These are the activations of a small neural network, seen along a few directions. Each row is one input.
In each table, some parts of the input vary, and every possible input appears once, in random order.
Descriptions start from the smaller parts, as in this example, which fits no table here: one of 8 places around a ring, together with either a single point or one of 9 places around a ring or (one of 2 separate values, together with one of 6 places along a line).
Shared parts are said once, and a part with two or three values counts as separate values.
(in the rows, 128 means zero)

Other details of the inputs shift rows strongly along three fixed directions, in all tables alike. That doesn't count.

A family of inputs:
R1: [131 129 135 125 124 131 112 136 148 125 123 144 153 130 111]
R2: [130 170 120 117 113 107 143 122 108 110 139 109 118 130 146]
R3: [131 151 117 144 137 116 150 124  98 115 146 103  96 126 144]
R4: [130 156 114 139 135 112 157 120  90 115 149  95  87 129 152]
R5: [141 121 126 159 153 130 109 142 120 119 120 142 141 110 107]
R6: [135 128 136  99 119 132 106 135 157 132 123 151 164 136 119]
R7: [143  86 127 175 163 128 112 140 108 133 109 135 125  93 122]
R8: [132 117 142 101 107 123 110 133 164 135 112 139 167 126 127]
R9: [133 134 119 142 128 105 151 120  92 123 132  96  90 116 163]
R10: [ 83  83 141  77 108 177 176  98 179 185 156 114  80 192 144]
R11: [135 166 117 132 126 106 145 124  98 108 142 107 108 125 147]
R12: [140 110 126 164 156 135 101 140 113 121 110 154 143 103 101]
R13: [128 168 120 115 115 111 139 123 111 113 134 111 124 129 140]
R14: [130 103 132  94 112 124 108 133 155 145 110 139 157 128 143]
R15: [127 133 139  92 106 132 121 130 165 135 133 143 153 148 127]
R16: [127 131 139  96 108 133 123 129 163 135 134 142 150 148 127]
R17: [124 125 139 104 114 138 116 132 164 135 126 144 156 142 114]
R18: [ 84  22 129 140 157 182 175 102 135 197 138 101  43 151 151]
R19: [144 118 128 159 151 128 107 141 117 117 121 148 139 109 112]
R20: [130 166 120 114 115 109 147 120 111 115 144 107 111 136 150]
R21: [134 147 117 107 109  97 129 128 114 120 120 104 132 117 164]
R22: [130 153 124 111 102 101 145 119 114 120 127 100 118 124 160]
R23: [120 136 138  91 102 134 122 126 165 135 128 139 155 148 120]
R24: [127 171 120 118 112 108 144 121 108 111 138 107 117 130 143]
R25: [ 82  15 130 143 159 187 171 103 138 198 133 105  46 149 142]
R26: [130 170 119 115 115 108 142 122 107 112 138 108 118 130 146]
R27: [140 113 126 164 161 136 101 144 119 122 112 146 146 105  97]
R28: [ 71  43 132 131 149 200 188  90 137 196 150 105  32 174 134]
R29: [131 130 140 106 114 132 110 136 165 130 125 150 164 139 115]
R30: [128 134 136  95 113 134 111 134 164 133 122 144 166 141 114]
R31: [134 166 124 123 118 108 139 128 120 110 142 112 126 132 140]
R32: [129 155 119 140 133 116 144 126 105 114 140 104 108 126 135]
R33: [135 171 113 130 127 103 147 123  91 107 142 100 105 124 150]
R34: [137  95 123 190 174 140 121 136  97 125 125 139 104 105 111]
R35: [144  81 130 170 160 131 104 141 114 135 105 144 132  95 119]
R36: [140 106 122 186 166 134 109 139  97 117 113 148 126  96 103]
R37: [127 160 122 123 115 112 144 121 111 114 139 113 114 132 144]
R38: [131 153 118 144 134 113 153 122  94 114 149 102  90 128 149]
R39: [135 163 117 142 134 108 144 128 100 108 142 103 110 123 140]
R40: [120 122 136 110 116 141 120 127 152 137 123 142 146 139 115]
R41: [132 163 122 121 115 109 143 122 112 113 143 113 115 133 147]
R42: [139 167 115 142 134 104 143 129  93 105 143 102 108 119 145]
R43: [124 119 136 117 121 140 114 129 148 134 119 151 150 133 111]
R44: [124 125 139 106 108 136 114 129 158 132 121 152 157 138 115]
R45: [132 156 125 113 103  99 140 121 115 116 125 100 126 120 155]
R46: [143 112 128 164 153 131 102 141 118 119 115 156 144 106 105]
R47: [134 129 141 104 111 129 110 135 162 128 127 155 162 139 121]
R48: [121 128 134  99 112 136 124 124 150 137 127 140 142 143 126]
R49: [134 118 142  97 106 121 111 134 165 136 114 140 167 129 133]
R50: [135  84 122 159 156 132 101 140 115 134  95 135 140  91 120]
R51: [134 129 136 100 118 133 108 136 160 132 124 149 165 137 118]
R52: [130 127 142 101 108 133 116 133 168 133 131 151 158 144 122]
R53: [133 158 122 121 121 111 142 125 113 115 144 111 115 133 146]
R54: [123 157 119 139 124 115 152 118  97 114 141 104  97 128 142]
R55: [128 172 122 122 113 108 144 123 114 110 141 106 120 131 140]
R56: [124 153 114 140 134 118 150 119  90 117 137 100  95 122 141]
R57: [140  78 120 167 165 128 104 142 106 137 105 135 128  92 128]
R58: [133  99 129 174 161 143 111 140 120 127 118 146 129 110  98]
R59: [ 71  43 136 138 143 198 190  90 141 193 154 109  30 176 133]
R60: [125 131 137  98 112 136 109 131 159 133 117 148 166 137 112]
R61: [129 130 141 108 111 132 111 135 165 128 125 149 164 139 112]
R62: [125 131 137  99 111 136 109 131 159 133 118 148 165 137 112]
R63: [130 109 121 169 160 140 120 132 101 127 116 136 117 107 108]
R64: [131 162 124 119 114 110 144 122 115 113 143 114 115 135 147]
R65: [123 138 139  96 102 131 117 128 160 130 124 144 160 142 119]
R66: [141  85 123 157 158 126 101 144 117 135 104 137 142  93 126]
R67: [132 153 123 112 103  99 145 120 112 119 128 101 117 124 163]
R68: [129 137 140 101 106 128 118 132 165 128 130 145 159 144 122]
R69: [126 108 132  90 106 126 109 130 157 143 105 136 162 126 139]
R70: [126 167 119 111 114 111 147 119 109 117 140 104 112 135 149]
R71: [131 166 118 147 129 107 146 125  95 105 141 102 106 121 137]
R72: [136 110 128 165 156 137 109 141 122 123 117 145 138 109 100]
R73: [128 168 121 117 116 111 138 125 116 113 136 108 127 130 136]
R74: [133 108 125 176 160 139 115 136 109 124 118 139 124 106 102]
R75: [123 138 138  95 102 131 117 128 160 130 124 143 160 143 119]
R76: [140 100 122 178 175 141 106 143 108 126 114 143 131 101  99]
R77: [133 149 121 136 120 101 145 122 101 114 127  95 111 112 152]
R78: [136 108 127 165 159 140 108 141 121 125 115 145 139 109  99]
R79: [138 108 122 169 166 137 117 138 106 126 123 136 120 108 111]
R80: [134 156 120 128 128 112 142 126 107 115 143 110 111 129 144]
R81: [134 163 122 124 124 110 138 129 116 112 140 110 124 130 139]
R82: [125 146 116 116 115 102 147 121 108 122 129  87 110 119 165]
R83: [134 122 126 155 148 133 109 137 116 121 114 141 141 109 105]
R84: [124 165 123 117 114 114 144 122 118 116 140 106 119 135 139]
R85: [124 137 139  97 101 130 117 128 158 129 124 147 159 142 120]
R86: [138  96 128 165 162 143 108 139 119 130 119 151 131 111 105]
R87: [122 129 138 112 112 135 122 128 155 131 127 141 147 140 117]
R88: [125 124 136 108 114 136 118 128 151 134 123 148 149 138 120]
R89: [139  96 126 189 173 141 110 142 109 124 118 147 125 102  99]
R90: [ 72  67 149  70  98 188 191  89 191 198 167 116  61 209 153]
R91: [132 136 139  98 108 128 117 133 162 129 131 146 158 143 125]
R92: [123 140 135  90 107 132 116 129 160 133 124 138 160 143 119]
R93: [122 123 137 117 116 138 119 128 151 132 123 145 147 136 114]
R94: [136 127 133 131 127 128 114 134 136 123 125 149 145 126 119]
R95: [129 128 132 125 125 132 112 132 137 126 118 146 150 125 112]
R96: [139 116 123 155 154 132 111 136 111 123 118 143 133 110 112]
R97: [125 158 121 133 118 112 153 118 103 113 144 108  99 131 147]
R98: [122 129 137  97 110 138 116 129 163 137 123 143 158 143 115]
R99: [135  96 120 187 174 141 121 134  92 127 121 138 104 103 110]
Each input here is: one of 9 places around a ring, together with either one of 2 separate values or one of 9 places along a line.
Changing only the place on the ring of 9 turns R25 into R14. The same change can be made to R27. Which row results?
> R96
Changing only the place on the ring of 9 turns R18 into R82. The same change can be made to R31. Which row results?
> R55
Changing only the place on the ring of 9 turns R71 into R36. The same change can be made to R98. Which row results?
> R48
Which other rows does R18 become when the choice among 2 separate values takes its other values? List them by row number.
> R49
List by row number the other rows that have the place on the ring of 9 in common with R52.
> R3, R7, R15, R16, R42, R51, R66, R79, R90, R91
Which other rows does R69 become when the choice among 2 separate values takes its other values? List them by row number.
> R22
Which other rows does R47 become when the place on the line of 9 takes its other values? List them by row number.
> R4, R6, R19, R34, R38, R53, R80, R86

A family of inputs:
R100: [138  92 135 132 143 140 102 140 147 140 116 156 152 122 114]
R101: [137  96 131 171 163 148  99 144 126 127 115 162 144 110  89]
R102: [ 91  96 129 132 135 166 183 100 127 162 160 103  49 168 140]
R103: [111 136 141  47  75 132 124 119 184 149 121 134 167 160 138]
R104: [144 208 124 107 100  90 123 134 120  87 138 120 158 127 134]
R105: [136  89 124 164 157 134  96 141 116 132  93 143 147  92 106]
R106: [127  95 131 138 137 141 106 132 132 139 102 148 146 112 111]
R107: [125 144 152  35  59 115 125 124 204 142 136 141 176 169 156]
R108: [137  98 131 170 162 147  99 143 126 127 114 162 144 110  89]
R109: [128 103 136 140 143 152 108 135 146 136 121 159 146 129  96]
R110: [146 185 114 157 138 100 126 135  84  87 132 115 129 106 122]
R111: [134 149 113 151 136 103 162 120  82 113 150  91  76 121 165]
R112: [136  94 135 124 139 140 103 140 154 141 118 152 154 124 118]
R113: [ 91 102 129 128 132 166 183  98 127 160 159 102  52 168 138]
R114: [141 194 124  90  81  77 124 129 122  97 120 107 162 117 156]
R115: [159 165 115 153 138  83 121 144  90  94 128 107 133  96 149]
R116: [126 154 105 151 140 106 155 120  72 113 132  79  86 108 154]
R117: [ 97 105 134 114 124 164 164 106 144 158 149 119  83 167 129]
What do these inputs look like to the network?
> either one of 8 places along a line or (one of 2 separate values, together with one of 5 places around a ring)
Which other rows does R103 become when the choice among 2 separate values takes its other values? List them by row number.
> R100
Start at R112 and move only the place on the ring of 5, one step at a time. The first step leads to R115. Which rows follow, in order?
> R107, R111, R100
